These are the activations of a small neural network, seen along a few directions. Each row is one input.
In each table, some parts of the input vary, and every possible input appears once, in random order.
Descriptions start from the smaller parts, as in this example, which fits no table here: one of 8 places around a ring, together with either a single point or (one of 2 separate values, together with one of 4 places along a line) or one of 11 places along a line.
Shared parts are said once, and a part with two or three values counts as separate values.
In the rows, zero is written as 128.

Other details of the inputs vary at random and push rows far along two fixed directions, the same in every table; ignore that.

A family of inputs:
x1: [144 206  99  84 105 144 154 132 198  63 121]
x2: [158 141  62 151 166 168 182 122 139  62 134]
x3: [ 99 196 170  66  53 112  95 155 193 124  89]
x4: [155 142  53 147 166 167 173 119 136  62 138]
x5: [ 95  81 203 152 142 110  69 121  81 218 121]
x6: [149 140  81 129 153 153 179 138 147  68 138]
x7: [106 196 174  65  51 111  90 149 196 124 103]
x8: [139  87 116 164 196 136 136 116  87 155 148]
x9: [160 150  76 129 156 157 165 130 144  68 139]
x10: [144 213  91  71 115 109 173 125 182  78 111]
x11: [113  75 192 140 124  95  74 123  64 218 127]
x12: [141  82  82 167 160 146 137 136 102 117 152]
x13: [141  77 104 168 168 120 141  95  83 147 151]
x14: [110  76 166 150 114 118  68 144  91 172 135]
x15: [129 138 161 118 108 127 106 146 140 129 119]
x16: [145 155  62 128 156 129 182 106 133  87 128]
x17: [156  92  92 152 177 126 153 104  87 131 140]
x18: [150 139  45 146 160 163 174 123 138  63 138]
x19: [131  64  95 180 153 146 125 127  95 137 160]
x20: [157 151  65 136 194 153 190 106 146  94 146]
x21: [141  70 115 184 159 152 129 122  93 132 157]
x22: [100 191 174  64  48 108 102 156 201 126 103]
x23: [100  71 193 150 119  91  71 110  70 208 118]
x24: [124 134 142 129 120 140 113 131 130 120 120]
x25: [115 205 184  51  66  93 109 127 177 155  95]
x26: [122  65  98 181 155 146 132 130  87 132 146]
x27: [145  78 105 163 174 117 139 104  76 145 145]
x28: [114 198 182  62  62 111  86 154 185 120  97]
x29: [107  63 196 162 112 123  58 131  83 191 143]
x30: [ 97  78 185 151 117  97  75 120  64 216 123]
x31: [163 147  52 130 176 142 196  96 128  80 126]
x32: [112 130 163 117  99 128 117 141 148 131 127]
x33: [114 130 153 114 104 122 116 154 144 128 121]
x34: [154 146  83 130 156 158 176 135 146  67 138]
x35: [100  70 184 152 112  89  74 115  75 210 138]
x36: [107  75 188 155 114 128  84 135  98 173 140]
x37: [139  86 103 164 173 132 143 102  70 155 138]
x38: [109 207 177  55  61  89 110 132 178 152  99]
x39: [132 200 102  81  99 139 172 144 208  64 118]
x40: [112 139 165 119 105 134 113 140 140 126 113]
x41: [113 125 146 129 117 137 127 139 134 120 119]
x42: [123 150 148 102 111 100 118 130 123 156 117]
x43: [104 193 174  59  54 104 100 165 194 122  96]
x44: [168 143  53 129 173 140 196  94 135  84 140]
x45: [121  65 107 182 159 149 139 131  89 129 144]
Each input here is: one of 3 separate values, together with either a single point or one of 5 places around a ring or one of 9 places around a ring.
The inputs of x12 and x19 match in every part but the choice among 3 separate values. If x28 is changed in the same way as x12 into x19, which row does it become?
> x1
The inputs of x29 and x9 match in every part but the choice among 3 separate values. If x32 is changed in the same way as x29 into x9, which row does it become?
> x6
Which other rows does x40 become when the place on the ring of 9 takes its other values? List them by row number.
> x2, x3, x4, x18, x24, x26, x41, x45

A family of inputs:
x46: [120  91 162 143 129 110  84 119  92 205 150]
x47: [150 103  99 152 167 124 171  98  99 138 161]
x48: [132 168 141 117 114 138 108 139 149  95 110]
x49: [142 106 108 155 145 113 109 109  81 137 136]
x50: [155  93 105 159 171 158 135 146 100 105 145]
x51: [129  78 176 154 133 141  71 129 109 157 142]
x52: [ 91 124 143 107  35  94  90 158 158 146 127]
x53: [118 156 141 115 110 139 137 136 151 111  92]
x54: [132 103  90 151 184 117 170 107 104 142 145]
x55: [142 171 116 115 139 162 146 139 172 100 137]
x56: [137 169  91 104 122 115 168 112 144 107  98]
x57: [130 149 175  86  87  96  76 118 151 160 120]
x58: [126  97 111 166 186 151 160 127 117 124 143]
x59: [107  84 158 144 115 103  79 114  62 187 119]
x60: [149 165 123  85 114 106 126 139 141 120 119]
x61: [121  93 109 165 174 154 163 119 106 116 134]
x62: [130 167 109 113 124 157 144 133 145  80 107]
x63: [114 133  92 125  86 151 146 169 178  61 142]
x64: [141 164 131 115 134 150 168 129 167  94 135]
x65: [ 92 147 181  89  92  83 111 119 133 176  99]
Describe the family of inputs behind these rows.
> one of 2 separate values, together with either a single point or one of 9 places around a ring
Which other rows does x65 become when the choice among 2 separate values takes its other values? List them by row number.
> x61
